A small network was shown many inputs. Here are its activations along a few directions, one row for each input.
In each table, some parts of the input vary, and every possible input appears once, in random order.
Descriptions start from the smaller parts, as in this example, which fits no table here: one of 2 separate values, together with either a single point or one of 11 places around a ring or (one of 5 places around a ring, together with one of 6 places along a line).
Shared parts are said once, and a part with two or three values counts as separate values.

Other details of the inputs shift rows strongly along two fixed directions, in all tables alike. That doesn't count.

Rows:
r1: [ -4  -6  14  -1   8  -7 -13  19 -14   1  -7  -3  22   3]
r2: [  0  -5  24   6   4   9  26   7   4  -6 -11 -16  -2   7]
r3: [ 6 -1  6  1 17 -3 -8  7  0  4 -5 -3 26  1]
r4: [  5   1   1  -5  11 -11 -18   3  -2  -3  -4   2  24  -3]
r5: [  2  -1  13  -4  17 -16 -20   9  -6  -5  -7  -4  34  -4]
r6: [  0   7 -13 -14 -10  -3 -24  12 -21 -12  -9   2  23  -7]
r7: [ -3   8   4  12  -2   5  12 -17  12   3  13  -8 -19   0]
r8: [ -3  -3 -21  -6 -24  10  12  -9   4   2   6  15 -38  -1]
r9: [ -9   2  18  17  -2   3  12  -7   5   1  14 -12 -20   5]
r10: [ 17  12 -46 -20  -1   0 -21 -17   5  -3  -9  16  17 -15]
r11: [ -9  -6  24  11   6  -5  12  -1   7   3  10  -7 -16   6]
r12: [ -3  -2 -15  -2 -22  14   9   4  -5   5   4  12 -25   7]
r13: [-10   5   6   9 -16  10  13  -4  -2  -3  12  -7 -25   5]
r14: [  4  -3 -14 -16   0  -9 -17   4  -4  -2  -6  13  10  -5]
r15: [ -4  -6  -2   2  -8   6  11   1   0   8   5   6 -21   7]
r16: [ -8   6  25  19   6  -1  12 -11   8   0  13 -19  -9   2]
r17: [ -5  -4   5   9  -5   8  13   1   4   9  10   3 -21  12]
r18: [ -2   5 -35  -9 -33  14  10 -13   0  -1   6  14 -41  -4]
r19: [ -2   4  10  -2   8 -11 -22  10 -14  -8  -5  -8  30  -4]
r20: [ -4   5  22  17  14  -2  13 -15  12   1   9 -20  -3  -1]
r21: [  1  -4   9   8  10  -3  15 -14  17   5   8  -4 -13   2]
r22: [ 13   2 -21 -11   9  -6 -14  -8   8   0  -4  12  16  -6]
r23: [  7   0 -42 -26 -21   2 -17   1 -10  -5  -9  27  -3  -9]
r24: [ -2  -6  18  15  11   4  21  -5  11  10   7 -10 -12   7]
r25: [  6  -1 -11 -13   6 -12 -19   1  -3  -3  -8   8  21  -9]
r26: [ 16  -1 -25 -23  -7   8  -3   7  -6 -10 -24  10  17  -4]
r27: [  1  -1 -33 -10 -28  13  10 -12   5   2   7  22 -41   0]
r28: [ -8  -2  35  19  14  -6  12  -3   9   2  12 -15  -5   7]
r29: [  2   0 -17 -12 -13   4 -17  17 -18  -2  -8  13  13   3]
r30: [ -8  -3  33  22  11   2  14   5   4   7  10 -15  -4  12]
r31: [ -3  -4  19   1  12  -7 -17  22 -14   0  -6  -5  31   6]
r32: [ -5  -7  28  17  16  -1  18   0   8   9   4 -15  -3   5]
r33: [-11   1  18  15  -2   1  14  -6   5   1  11 -13 -22   1]
r34: [ -2  -4  17   1  15 -10 -13  18 -12  -1 -11  -8  32  -3]
r35: [ -2  -2  25   1  18 -14 -20  15  -8  -4  -2  -6  31   4]
r36: [ -2   2 -16  -1 -14   4   5 -11   4   1   6   5 -25  -4]
r37: [  1   1 -27  -9 -24  11   5  -8   3   1   6  19 -31   0]
r38: [  7   9 -22 -14   0  -7 -22  -5  -7  -6  -8   5  22 -13]
r39: [  3  -4  21   1  27 -18 -13   6   1  -3  -7 -10  37  -4]
r40: [ -2  -4  39  15   9   9  29   8   5  -5  -4 -23  -1  14]
r41: [  8  -1 -23 -19  -2  -8 -22   4  -5  -2  -6  18  13  -5]
r42: [ 17   2 -23 -19  -6  11  -3   7  -3  -9 -21  10  18   0]
r43: [  4   2 -17   0  -7   4   8 -16  15   5  10  12 -24   0]
r44: [  2   5  16   3  23 -14 -15  -2  -1  -6  -7 -17  37  -9]
r45: [ 11  -4 -27 -18   5  -4 -12   3  -3   3 -16  13  18 -11]
r46: [  9  -4 -18  -8 -16  18  29  -7  10  -2  -9   6 -29   2]
r47: [  8  -1   0  -3  -5  14  18   2   5  -5 -10  -2  -4   7]
r48: [-10  -6  37  16  11  -6  11   2   5   3  12 -13  -8  11]
r49: [ -9   6   6   9 -15  10  10  -3  -2  -3  11  -7 -22   5]
r50: [  0  -1  -1   0  -1   0  -1  -3   6   3   8   7 -10   6]
r51: [  2  -2 -16 -14 -11   1 -19  19 -21  -4 -11  13  17   0]
r52: [ -6   8  19  19   5   3  12 -13  11   2  15 -16 -12   4]
r53: [  0   7 -17   0 -10   3   7 -19   9   1   6   2 -21  -8]
r54: [-12   3  36  23   7  -1   8   0   2   0  14 -21  -6   8]
r55: [  7  -4 -38 -24 -11  -1 -19   9 -12   2 -14  24   7  -8]
r56: [ -7   4  20  16   3   1   3  -2   2   0  12 -13  -6   6]
r57: [ -5  -4  -2  -7  -8   0 -10  21 -19  -3 -10   4  11   0]
r58: [-12   6  22  17  -8   9  11   0  -2  -3  14 -15 -16   9]
r59: [  7   0  10  -3  24 -15 -19   5   1  -3  -7  -4  39  -3]
r60: [  9   7 -23 -12   7  -7 -14 -11   2  -4 -11   2  19 -16]
r61: [-1 -6 18 12 13  0 15 -1  7  8  3 -9 -2  4]
r62: [ -3  -4  25  17  15   2  16  -1  10   9   6 -13  -2   8]
r63: [  3  -2 -24  -2 -15  11  16 -11   9  11   6  15 -33   1]
r64: [-11   4  23   3   3  -7 -15  18 -20 -13  -6 -17  26  -2]
r65: [  5   8 -13   3   1   4   7 -23  15   3   6  -1 -11  -5]
r66: [ -4  -5  23   3  14  -9 -16  22 -15   0  -6  -6  30   6]
r67: [-10  -1  21  14  -6   7  14   1   3   0  14  -6 -21  11]
r68: [ -8   5  19  13   7  -4   8  -8   5  -1   6 -17  -5  -3]
r69: [  5  -1 -35 -10 -16   5  13 -22  16   6   5  20 -38  -8]
r70: [ -1  -4  17   1  15 -10 -13  17 -12   0 -10  -8  32  -1]
r71: [ -6  -4  10  -1  -4   0  -9  22 -20  -3  -6  -1  15   5]
r72: [ -1  -3  -6   3  -7   6  14  -5   5   9   5   4 -22   2]
r73: [ -5  -3 -15  -5 -19   7  11  -5   2   0   4  11 -32  -2]
r74: [ 12  -2 -30 -18   5  -9 -12  -8   6   0 -10  15  10 -13]
r75: [  2  -1 -18   0 -12  10  12  -8   8  10   5  11 -26   2]
r76: [  3  -3 -32 -19 -21   5 -13  12 -17  -1 -11  20   0  -3]
r77: [  4  -2  16   1  24 -15 -12   2   3  -3  -4  -7  32  -2]
r78: [ 13   9 -30 -15   5  -5 -19 -13   2  -4  -9   7  21 -14]
Each input here is: one of 6 places along a line, together with either a single point or (one of 3 separate values, together with one of 4 places along a line).
The inputs of r12 and r29 match in every part but the place on the line of 6. If r49 is changed in the same way as r12 into r29, which row does it become? -> r58
Which other rows does r24 become when the choice among 3 separate values takes its other values? List them by row number. -> r77, r78
Which other rows does r36 become when the place on the line of 6 takes its other values? List them by row number. -> r9, r19, r33, r54, r56

Rows:
r79: [ -2   1  -4   1 -14  12  16   1   0  -1  -2   0 -18   4]
r80: [-10   0  32  18  11  -8   9  -4   8  -1  10 -17  -6   1]
r81: [  9   4 -11  -8   4   0  -7  -2   1  -6 -10   1  16  -7]
r82: [ -1  -6  27   4  20 -11  -7  13  -5   0  -4  -9  28   5]
r83: [  8  -3 -10  -9   7  -6  -9   3   2   2  -7   9  14  -4]
r84: [  1   2  -9 -10   0  -9 -14  -2  -5  -5  -4   4  11  -8]
r85: [  0   0  -4   2 -10  11  16  -4   3  -2   0  -1 -17   2]
r86: [ -6  -2  -3   1 -11   2   8  -5   1  -1   6   2 -22  -2]
r87: [ -8  -1  -2   0 -15   4   8  -1  -2   0   5   3 -24  -1]
r88: [ -5   0  -3   1  -8   1   7  -8   4   1   6   1 -22  -2]
r89: [ -4   1  -5   5 -12   9   6  -2   0   3  10   4 -19   6]
r90: [  0  -6  -3   0  -3   4  13  -2   7   7   3   5 -19   5]
r91: [  4   6 -11  -4   2  -2 -17   0  -2  -1   0   6  14  -3]
r92: [  4  -7  -9 -10   0  -1  -8  11  -7   0  -9  10  11   0]
r93: [ 10   5 -12  -7   7  -2  -7  -6   2  -3 -10   0  18  -8]
r94: [  5   6 -13  -4   5  -4 -16  -4  -1   2   0   4  16  -5]
r95: [  0   2  26   5  16  -6  -4   9  -5  -8  -7 -17  30   2]
r96: [  3   3 -11  -7   6 -11 -14  -7   0  -2  -4   3  13 -12]
r97: [-14   1  57  31  19  -4  10   6   1   2  16 -29   7  15]
r98: [  2  -6  -7 -11  -4   0  -8  15 -11   0 -11  11  10   1]
r99: [ -5   1  -4   5 -16  10   6   2  -4   4   8   4 -21   7]
r100: [  1   1  -4   1  -6   9  15  -7   6   0   0  -3 -17   2]
r101: [  9  -3 -11  -8  10  -7  -8  -1   3   4  -7   8  15  -5]
r102: [ -3   3  -5   5  -9   8   6  -5   3   5  10   2 -19   5]
What is each input in this table made of? -> one of 4 separate values, together with one of 6 places along a line
Which other rows does r102 become when the place on the line of 6 takes its other values? List them by row number. -> r89, r91, r94, r97, r99
Which other rows does r85 become when the choice among 4 separate values takes its other values? List them by row number. -> r86, r89, r92
Which other rows does r82 become when the choice among 4 separate values takes its other values? List them by row number. -> r84, r95, r97

Rows:
r103: [-11   6  29  15   2   0   3   7  -1  -4   5 -18  -5   6]
r104: [  2   2  26   4  18 -10 -20  15  -1 -13  -3  -8  33   3]
r105: [  4   1 -35   0  -8   9  15 -27  19  15  11  11 -39  -4]
r106: [ -8  -1  24   7  14 -17  -8   3  -4  -2   0 -10  23  -9]
r107: [ -7   4  24  23  10   3  23 -17  20   0  13 -23 -25   2]
r108: [ 16   0 -36 -24   3  -8 -38  10  -7   0 -11  28  33  -6]
r109: [ -3 -13  31  19  13  10  32   9   8  14  -1 -13 -10  14]
r110: [ -2  -2  20  -5  28 -25 -27   9 -11  -9 -11 -15  47 -10]
r111: [  6   1  24  -5  21 -14 -26  15 -10 -11  -6  -7  52   7]
r112: [-14   0  29  18  -7   9  17   4  -8  -3  14 -17 -13  15]
r113: [ -8   1  22  24  10  -1  14  -7   9  12  15 -11  -7   1]
r114: [  2   1 -30 -23 -15  -7 -19   2 -11  -2  -8  18  -2  -9]
r115: [-10  -2  22   9   8  -5 -20  26 -23  -1  -1  -9  31   5]
r116: [ 23  -3 -35 -34  -1   3 -14  12 -13  -7 -31  18  39  -5]
r117: [  6   8 -32 -18 -19   5  -9  -7  -7  -1  -3  13  -6   0]
r118: [ -1  -6  33  14  12   8  25  12   9  -3  -9 -18   2   8]
r119: [-15   0  28  25   0   5  20  -1   5  14  18 -14 -30  14]
r120: [-18  -7  33  13  -4  -4   5  13 -13  -4   9 -14  -7   5]
r121: [  8   4 -33  -5 -13  11  19 -34  18   6   9   6 -38  -2]
r122: [ -5   4 -25   1 -32  20  15  -8   3  -2   9  11 -46   0]
r123: [ 15 -11 -31 -29  -4  -3  -7  11  -8  -3 -27  21  16  -9]
r124: [  5   7 -30  -1 -19  12  20 -30  15   7  12  12 -35  -5]
r125: [ 10  10 -35 -13  -8   0 -15  -9   2  -5  -8  15   9 -19]
r126: [  6  -5 -25 -15 -11  -3  -4  -9   8   0   4  24 -19  -2]
What is each input in this table made of? -> one of 4 separate values, together with either a single point or one of 5 places along a line
List by row number the other rows that have the choice among 4 separate values in common with r125. -> r103, r104, r107, r118, r122
Which other rows does r109 become when the choice among 4 separate values takes its other values? List them by row number. -> r116, r118, r123
